These are the activations of a small neural network, seen along a few directions. Each row is one input.
In each table, some parts of the input vary, and every possible input appears once, in random order.
A made-up example of a description, with smaller parts first: ring(8) and (point or (values(2) and line(4)) or ring(9)).
Shared parts are said once, and a part with two or three values counts as separate values.
In the rows, zero is written as 128.

Other details of the inputs shift rows strongly along two fixed directions, in all tables alike. That doesn't count.

A family of inputs:
row 1: [125 121  96  85 130 134 141 138 123 130 130 135 101 137]
row 2: [119 124 125 130 133 148 119 119 123 123 117 142 112 140]
row 3: [136 128 103  87 128 119 148 153 118 130 121 131 109 132]
row 4: [117 116 130 126 126 137 126 112 120 128 129 128 105 142]
row 5: [136 128 130 125 122 100 140 146 135 159 121 138 139 105]
row 6: [118 125 128 133 135 152 120 116 120 122 117 141 109 142]
row 7: [143 139 141 154 121 102 119 134 149 118 143 104 187 107]
row 8: [133 136 150 164 124 102 103 131 150 119 134 113 193 104]
row 9: [111 113 139 139 131 144 105 105 120 131 125 143 108 149]
row 10: [116 119 121 124 130 141 114 122 130 127 118 142 116 139]
row 11: [119 120 133 127 131 138 130 116 110 124 124 128 104 144]
row 12: [133 130 124 123 127 143 139 129 122 129 123 130 102 136]
row 13: [123 133 125 123 131 145 136 122 123 121 122 123 109 132]
row 14: [138 122 104  90 122  71 131 172 129 132 119 129 169 113]
row 15: [131 122 134 133 125 136 131 120 111 132 128 134 101 144]
row 16: [112 107 110  92 132 107 126 144 120 159 103 171 115 128]
row 17: [119 125 118 122 135 155 126 116 128 119 132 133 108 138]
row 18: [118 115 125 125 133 141 120 113 119 123 134 136 110 147]
row 19: [127 120 105  93 121 121 137 147 126 141 118 139 103 135]
row 20: [120 113 109  86 115  67 118 167 134 144 108 133 159 116]
row 21: [119 121 102  90 128 108 121 153 135 132 117 140 139 122]
row 22: [127 132 129 125 140 156 151 105 121 140 145 134  95 127]
row 23: [111 122 127 129 132 148 112 115 130 129 119 142 111 139]
row 24: [123 133 117 115 133 158 137 115 126 125 140 125 100 136]
row 25: [122 123 127 125 131 147 129 107 118 126 143 126  99 146]
row 26: [138 134 104  90 112  43 124 199 158 136 100 120 215  80]
row 27: [130 123 128 128 125 140 136 115 119 129 143 125 100 145]
row 28: [143 142 146 156 117 102 122 135 145 127 141 105 172 108]
row 29: [122 131 125 131 138 163 129 112 122 115 131 132 105 140]
row 30: [136 135 120 117 132 152 149 124 117 122 135 125  95 137]
row 31: [131 134 118 116 137 158 144 119 117 116 136 124  97 140]
row 32: [116 120 104  86 122 107 129 151 133 140 111 135 124 122]
row 33: [140 141 121 120 112  57 117 179 168 129 111 108 224  77]
row 34: [132 119 107  94 128  99 134 153 115 128 124 131 132 134]
row 35: [118 109 109  92 134 116 126 142 106 128 116 149 112 147]
row 36: [131 160 195 229 136 180 132  63 148 121 155  97 140 101]
row 37: [120 118 129 122 128 130 129 122 113 126 123 130 109 139]
row 38: [131 143 175 206 140 178 115  75 128 100 153 108 135 134]
row 39: [131 123 137 137 127 138 132 119 111 130 128 130 102 146]
row 40: [153 150 172 201 112  95 108 131 164 121 140  93 215  90]
row 41: [126 124 100  84 125 130 144 142 122 139 128 136  96 137]
row 42: [118 124 129 128 141 149 136 110 122 140 133 148 103 127]
row 43: [113 110 132 132 130 139 109 111 120 130 123 145 109 150]
row 44: [133 118 108  92 125 102 142 154 110 134 122 134 116 138]
row 45: [139 158 177 212 127 178 123  82 149 113 152  95 133 119]
row 46: [117 113 132 130 133 135 113 117 113 126 118 146 114 148]
row 47: [153 154 152 165 124 100 141 138 157 140 143 108 191  79]
row 48: [136 143 176 202 123 157 116  87 137 122 149 105 133 128]
row 49: [150 144 144 155 120  97 128 145 140 120 137 105 183 105]
row 50: [132 135 117 117 136 153 143 121 122 118 137 124 106 134]
row 51: [151 156 160 183 124 126 128 130 150 116 132  99 178 100]
row 52: [125 112 119 108 126  81 108 161 124 134 102 146 166 126]
row 53: [121 129 123 126 140 163 132 114 117 115 129 134 100 143]
row 54: [131 124 101  88 123 125 144 146 125 134 128 133 103 134]
Each input here is: line(6) and (point or (values(2) and line(4))).
Changing only the line(6) part turns row 28 into row 48. The same change can be made to row 27. Which row results?
Answer: row 40
Change only the line(4) part in row 11. List by row number the other rows that result.
Answer: row 4, row 20, row 37
A walk changes only the line(4) part. It starts at row 35 and steps to row 38. List the rest of the walk in order.
Answer: row 18, row 8
Change only the line(6) part in row 45. List by row number the other rows that result.
Answer: row 21, row 23, row 24, row 32, row 41

A family of inputs:
row 55: [124 102  93  57 124 110 143 146  96 147 128 141  78 161]
row 56: [152 148 136 149 128 102 127 151 138 103 133 103 185 107]
row 57: [138 132  86  73 117  62 120 194 151 121 105 126 199  93]
row 58: [138 142 120 124 133 119 123 154 147 110 127 111 173 108]
row 59: [128 121 146 150 114  59  88 155 145 129 115 118 212 108]
row 60: [125 107 108  81 117  82 140 159 130 155 121 146 125 121]
row 61: [137 150 136 150 136 148 126 128 141 101 130 108 160 112]
row 62: [133 136 190 227 126 160  95  77 134 108 141 111 152 133]
row 63: [111 139 161 179 141 203 138  59 131 133 153 126  67 133]
row 64: [126 140 152 169 131 202 147  67 122 119 154 109  56 151]
row 65: [127 154 174 219 138 171  96  75 158  93 143 100 171 111]
row 66: [137 147 134 144 123 131 118 133 156  98 139  97 178 104]
row 67: [102 106 102  84 141 155 123 125 110 127 104 163  85 156]
row 68: [128 130 114 108 123 144 144 126 119 141 127 133  81 140]
row 69: [134 146 148 157 123 105 123 135 160 148 130 120 187  80]
row 70: [119 101  92  62 127 101 153 156 104 163 108 172  78 141]
row 71: [137 119 112  87 123  91 135 154 115 139 130 130 126 134]
row 72: [134 154 160 182 133 143 128 108 157 138 136 122 161  95]
row 73: [124 134 134 144 131 161 132 102 118 103 154 102 109 148]
row 74: [111  98 126 114 128 127 114 123  95 136 106 162  93 166]
row 75: [140 162 167 189 124 113 123 131 166 139 131 113 209  70]
row 76: [119 107 118 109 139 163 150 102  96 150 131 157  40 156]
row 77: [132 145 153 166 137 190 148  90 121 124 140 116  74 138]
row 78: [150 126 112 100 116  57 135 176 126 137 118 124 176 109]
row 79: [148 128 116 101 118  57 137 178 127 137 115 127 181 107]
row 80: [118 113 103  95 139 176 148 109  92 115 139 136  47 178]
row 81: [101  92  74  45 138 126 121 149 111 137  98 173  82 158]
row 82: [136 127 114 119 127 129 134 133 121 111 138 115 126 141]
row 83: [121 105 117 100 108  49  92 179 130 145 102 146 178 126]
row 84: [118 147 152 178 132 142  99 106 156 103 134 113 176 113]
row 85: [124 128 162 176 135 200 142  63 113 134 158 126  60 150]
row 86: [123 111  85  58 125 119 155 155 111 153 110 149  69 148]
What do these inputs look like to the network?
Answer: line(4) and (values(2) or line(6))
Changing only the line(4) part turns row 80 into row 82. The same change can be made to row 78. Which row results?
Answer: row 71
Change only the line(4) part in row 77. List by row number the other rows that result.
Answer: row 64, row 68, row 86
Change only the values(2) part in row 81. List by row number the other rows that result.
Answer: row 62
A walk changes only the line(4) part. It starts at row 67 and steps to row 81. List the rest of the walk in order.
Answer: row 65, row 84
